These are the activations of a small neural network, seen along a few directions. Each row is one input.
In each table, some parts of the input vary, and every possible input appears once, in random order.
A made-up example of a description, with smaller parts first: one of 8 places around a ring, together with either a single point or one of 9 places around a ring or (one of 2 separate values, together with one of 6 places along a line).
Shared parts are said once, and a part with two or three values counts as separate values.
In the rows, zero is written as 128.

Other details of the inputs shift rows strongly along two fixed directions, in all tables alike. That doesn't count.

A family of inputs:
row 1: [125 129 124 121 110 140 150 115 120 109 138 136 104 122]
row 2: [144 148  87 139 133 131 131  91 144 104 109 155 114 139]
row 3: [151 111 129 129 110 165 161 145 156 135 164  76 117 139]
row 4: [ 84  98 133 121 132  76  68 132  95 108  74 174 148  93]
row 5: [118  48 163 100 143 113 144 164 136 151 148 157 164 141]
row 6: [167 115 121 135 138 150 166 129 169 155 159 110 127 145]
row 7: [119 170 126 130 120 128 115 120 100 135 132 109 110 123]
row 8: [127 240 143 137  92 115  98 124 131  87  83 147 125 135]
row 9: [167 155 137 118 134 158 167 170 148 119 173 114 134 150]
row 10: [135 145  83 131 138 132 124  95 142  98 101 144 111 137]
row 11: [133 126 103 133 121 133 148 102 136 108 125 143 106 121]
row 12: [119  28 146 123 141 117 139 164 156 140 128 148 168 131]
row 13: [160 107 119 136 137 151 161 131 167 142 157  90 127 142]
row 14: [ 90  61 127 140 143  89  85 109 114 147  74 149 164 109]
row 15: [116 177 110 146 116 124  81 100 113 109 101  98  92 105]
row 16: [ 88 103 149 137 153  66  66 118  80 151  80 149 150 102]
row 17: [134  52 143 131 173 105 119 141 153 176 122 144 190 152]
row 18: [135  82 180 116 160 120 130 188 130 189 155 123 190 142]
row 19: [152 109 125 122 109 168 170 159 164 107 165 102 109 144]
row 20: [132 193  96 132 128 122 114 106 118  81 112 132 100 126]
row 21: [128 139  78 138 119 140 116  99 144  87  96 131 105 125]
row 22: [114 152 120 131  97 121 128  81  92 146 111 155  91 115]
row 23: [ 92  52 144 133 127  94 105 116 114 160  92 156 153 102]
row 24: [157 136 150 121 136 179 164 168 154 142 185  65 128 145]
row 25: [126 183 110 147 134 113  95  99 109 121 110 110 101 122]
row 26: [143 152 133 128 123 168 136 166 149 131 167  56 123 133]
row 27: [127  42 138 117 175 106 124 155 155 135 119 148 190 150]
row 28: [ 59 120 139 115 118  61  76 102  44 126  75 208 143  87]
row 29: [152 113 137 124 124 155 164 142 150 144 171  86 129 144]
row 30: [ 98 167 125 121 102 131 125  96  78  99 115 158  91  99]
row 31: [131 187 103 136 129 122 114 105 114  75 108 126  99 113]
row 32: [ 75  75 163 119 116 100  92 135  82 165 106 152 153 100]
row 33: [112 165 118 121 104 141 114 134 110  90 127 127  99 108]
row 34: [138 190 111 152 126 114 103  86 115 125 117 121 104 121]
row 35: [157 104 114 121 140 149 166 143 174 124 157 124 127 151]
row 36: [113 149 120 125  95 153 133 132 114 100 137 130  96 116]
row 37: [153 159 140 129 140 166 146 160 142 133 170  64 125 137]
row 38: [150 141 135 112 128 168 172 167 150 116 178 104 124 148]
row 39: [119 151 131 125 112 138 131 118 103 142 138 114 114 125]
row 40: [165  99 124 127 146 150 162 147 179 154 162  93 131 150]
row 41: [126 131 122 125 110 132 138 104 116 142 131 122 111 126]
row 42: [139 222 165 144 109 124  98 145 154 128 106 103 142 148]
row 43: [146 190 103 140 125 119 120  99 123  86 119 146 105 127]
row 44: [133 136  94 141 138 122 113  88 132 130  98 121 118 134]
row 45: [122  72 175 101 164 114 137 204 130 146 150 131 189 132]
row 46: [138 137 123 120 107 137 157 115 126 123 142 152 105 132]
row 47: [132 160 129 123 108 145 154 126 111 120 149 146 109 128]
row 48: [ 98  68 129 136 156  81  90 100 106 151  79 154 164 118]
row 49: [133  51 148 120 152 111 151 151 150 157 139 172 173 140]
row 50: [130 159 137 129 109 142 137 115 104 150 144 124 110 127]
Each input here is: one of 2 separate values, together with either a single point or (one of 4 places along a line, together with one of 6 places around a ring).
Question: Changing only the choice among 2 separate values turns row 50 into row 47. The same change can be made to row 13. Which row results?
Answer: row 11
Question: Changing only the choice among 2 separate values turns row 34 into row 43. The same change can be made to row 40. Which row results?
Answer: row 35
Question: Start at row 33 and move only the place on the line of 4, one step at a time. The first step leads to row 45. Which rows follow, in order?
Answer: row 28, row 9
Question: Change only the place on the ring of 6 in row 24. List by row number the other rows that result.
Answer: row 13, row 16, row 29, row 37, row 48
Question: Change only the place on the ring of 6 in row 7. List by row number the other rows that result.
Answer: row 25, row 39, row 40, row 41, row 44

A family of inputs:
row 51: [113 121 101 147 120 114 106  80 110 133  98 140 107 110]
row 52: [104 158 132 122 110 111 107 127  96 101 106 166 125 113]
row 53: [106 126 158 112 125 130 127 160  97 137 146 137 140 117]
row 54: [ 97 125 133 129  95 124 124  91  84 146 116 155 108 113]
row 55: [173 197  37 149 119 182 157  65 169  54 133  81  45 142]
row 56: [103 103 115 126 106 116 127  92  99 113 112 158  97  98]
row 57: [121 145 151 124 142 106 101 160 130 125 113 135 161 139]
row 58: [109  84 162 108 127 114 141 141  97 159 147 154 143 118]
row 59: [110  67 131 126 116 129 134 119 129 143 119 140 133 121]
row 60: [101 132 115 126 108 125 114 116  96 101 111 144 104  98]
row 61: [180  83 105 124 174 155 179 152 193 127 165 119 153 168]
row 62: [169 114 129 138 153 153 142 170 188 131 156  59 151 150]
row 63: [107 129 131 121 111 102 122 105 100 116 106 182 120 111]
row 64: [164  90 150 115 139 157 172 178 190 145 168 112 164 167]
row 65: [128 135 153 133 149  98 100 147 140 137 104 136 166 137]
row 66: [158 238  70 149  99 178 135 101 148  72 137  57  55 130]
row 67: [121 104 148 128 142 110 119 127 108 174 132 135 147 128]
row 68: [155 141 157 115 151 150 145 192 156 147 176  69 157 154]
row 69: [112 165 140 136 121 107  94 107  94 141 104 125 122 110]
row 70: [127 104 143 133 151  98 114 129 136 157 111 158 164 136]
Question: Describe the family of inputs behind these rows.
Answer: either one of 2 separate values or (one of 3 separate values, together with one of 6 places around a ring)
Question: Which of the alternatives is row 52?
Answer: one of 3 separate values, together with one of 6 places around a ring

A family of inputs:
row 71: [ 96 139 140 135 108 104  99 106  81 140 107 147 123 100]
row 72: [168 142 110 131 130 158 161 139 174 109 151 103 118 152]
row 73: [107 137 115 137 127 100  89  89 101 121  80 141 121 109]
row 74: [ 97 157 124 135 111 105  88  98  86 128  96 137 115 107]
row 75: [129  85 172 107 162 115 123 200 150 156 144 127 191 148]
row 76: [177 219  85 141  95 200 177 106 157  93 177  53  46 138]
row 77: [124  23 154 101 157 127 150 188 150 143 153 140 179 136]
row 78: [ 97 160 141 131 107 104 102 109  78 121 101 167 119 106]
row 79: [157 131 106 139 129 163 152 127 170 121 150  87 112 146]
row 80: [170 148 110 130 134 164 169 130 169 119 161 105 116 154]
row 81: [130  59 177 104 152 120 151 188 144 160 161 135 185 148]
row 82: [107 137 123 133 133  91  93 109 107 114  85 163 134 111]
row 83: [106 126 108 140 119 113 112  74  97 138  97 158 104 109]
Question: Describe the family of inputs behind these rows.
Answer: either a single point or (one of 2 separate values, together with one of 6 places around a ring)
Question: Start at row 76 and move only the place on the ring of 6, one step at a time. The first step leads to row 71. Which rows follow, in order?
Answer: row 74, row 73, row 79, row 83
Question: Change only the choice among 2 separate values in row 82. List by row number the other rows that result.
Answer: row 73
